Each row below is a small network's average activation on inputs in which a field has the value named, seen along a few directions.
Related values have similar rows: they may be neighbours, one step apart, or belong to one group.
(in the rows, 500 means zero)
Random noise pushes rows far along 7 fixed directions. That doesn't count. These rows show it; they differ only by the noise:
[538 572 536 525 586 450 527 550 474 450 525 458 486 479 509 446 510 461]
[399 654 551 504 627 363 417 718 369 370 445 369 521 448 432 444 502 411]
[537 613 535 548 566 592 375 537 435 460 318 498 661 663 455 682 518 413]
[600 509 531 465 605 362 510 586 603 442 490 478 426 487 547 372 519 480]
[569 392 488 455 521 519 479 571 579 497 458 435 564 593 480 555 522 567]
[634 200 380 320 461 431 577 585 731 587 598 417 392 525 541 449 487 680]
[473 513 492 530 517 542 517 494 448 555 551 433 543 525 467 539 494 515]
[626 451 395 517 507 561 585 411 545 552 542 574 385 554 601 645 487 493]
[160 341 524 746 683 214 407 576 651 364 371 483 319 491 551 544 647 561]


Field VOGEF:
tadom: [420 588 437 443 499 461 470 566 292 440 500 387 490 369 478 372 447 416]
saka: [449 542 697 569 460 540 507 643 454 277 556 402 574 471 385 492 551 509]
fozi: [167 633 500 537 418 363 294 505 418 522 349 500 481 533 376 609 488 344]
fudok: [518 456 298 480 424 554 400 510 477 578 415 605 362 527 578 616 401 455]
vulo: [430 414 505 470 430 513 324 342 674 867 415 565 625 641 496 385 444 631]
posi: [426 418 476 563 341 573 506 296 552 660 452 621 413 517 528 621 484 540]
batap: [465 458 425 380 349 561 450 438 516 593 553 545 517 453 447 554 486 571]
falu: [375 436 377 501 476 519 474 348 504 743 484 557 448 589 535 671 501 528]
tabe: [359 586 530 668 546 513 427 592 397 175 349 573 618 489 439 823 587 430]
nube: [389 521 448 288 488 336 304 639 546 546 391 432 401 542 530 389 395 374]
pizu: [510 459 429 425 403 656 533 477 444 689 598 529 580 466 432 521 440 625]
vevam: [593 536 583 404 467 534 533 583 446 458 450 513 601 468 440 406 488 527]
sul: [658 554 476 383 536 544 402 415 656 591 324 585 618 703 526 482 487 399]
VOGEF is arranged as a line.
Q: Which values are neighbours of falu? Give them in the order they are listed.
A: sul
Q: Which values are neighbours of batap? Give them in the order they are listed.
A: posi, tabe
Q: Which values are neighbours of tadom? Give them in the order they are listed.
A: fudok, nube
Q: Which values are neighbours of pizu? Give them in the order they are listed.
A: vulo, vevam

Field GUD:
folu: [490 367 716 570 498 591 415 419 637 542 441 424 844 582 426 375 625 710]
fabop: [798 429 653 450 446 688 396 550 622 331 327 429 856 842 372 739 608 460]
lif: [296 691 451 532 687 259 417 454 525 658 410 539 300 557 601 529 490 292]
desoz: [637 456 764 778 518 672 604 298 644 275 433 635 714 541 516 444 632 566]
demef: [678 529 611 529 635 397 453 646 604 294 410 582 463 537 571 547 568 509]
pilaf: [528 467 433 385 630 297 466 661 591 378 391 520 397 526 503 559 574 431]
bura: [634 283 637 590 556 700 610 524 469 432 484 359 764 572 497 370 571 736]
moki: [369 246  12  96 139 538 513 639 426 685 733 297 179 368 449 526 281 552]
rizu: [687 474 486 456 277 836 448 361 562 600 342 750 698 664 417 895 459 559]
zinif: [232 213 263 393 426 481 304 590 541 745 345 423 526 608 463 639 405 670]
GUD is arranged as a tree with 3 forks.
Q: Which values are neighbours of rizu? Give them in the order they are listed.
A: desoz
Q: Which values are neighbours of bura? Give them in the order they are listed.
A: zinif
Q: Which values are neighbours of demef? Give them in the order they are listed.
A: folu, pilaf

Field ZON:
rituf: [345 617 417 489 567 388 384 674 369 455 401 469 451 466 468 739 494 430]
lefi: [676 481 459 416 385 537 725 398 524 642 780 525 394 431 510 494 424 508]
bonov: [149 567 392 780 556 375 430 380 421 541 540 671 232 353 590 594 490 485]
vok: [362 493 544 519 359 538 311 294 657 780 434 522 571 637 459 427 469 510]
pifo: [446 656 436 482 423 603 393 447 436 505 364 549 530 608 457 743 468 325]
mufi: [283 673 506 613 590 465 414 415 365 578 405 476 513 559 469 512 528 348]
gazu: [557 666 620 604 571 393 270 326 776 528 142 834 433 657 614 496 541 326]
dabev: [537 502 549 311 529 441 360 653 507 647 432 319 702 553 377 212 466 567]
kepi: [454 380 295 325 415 473 478 533 501 717 585 507 329 463 559 427 344 563]
zamub: [548 794 525 421 596 464 578 651 193 438 623 343 545 380 445 393 431 337]
ZON is arranged as a ring.
Q: Going along ZON from mufi by way of its neighbour zamub, in what order are lefi, bonov, gazu, kepi met?
A: lefi, gazu, bonov, kepi
Q: What is the length, in steps, of the shortest route from vok to dabev?
A: 4
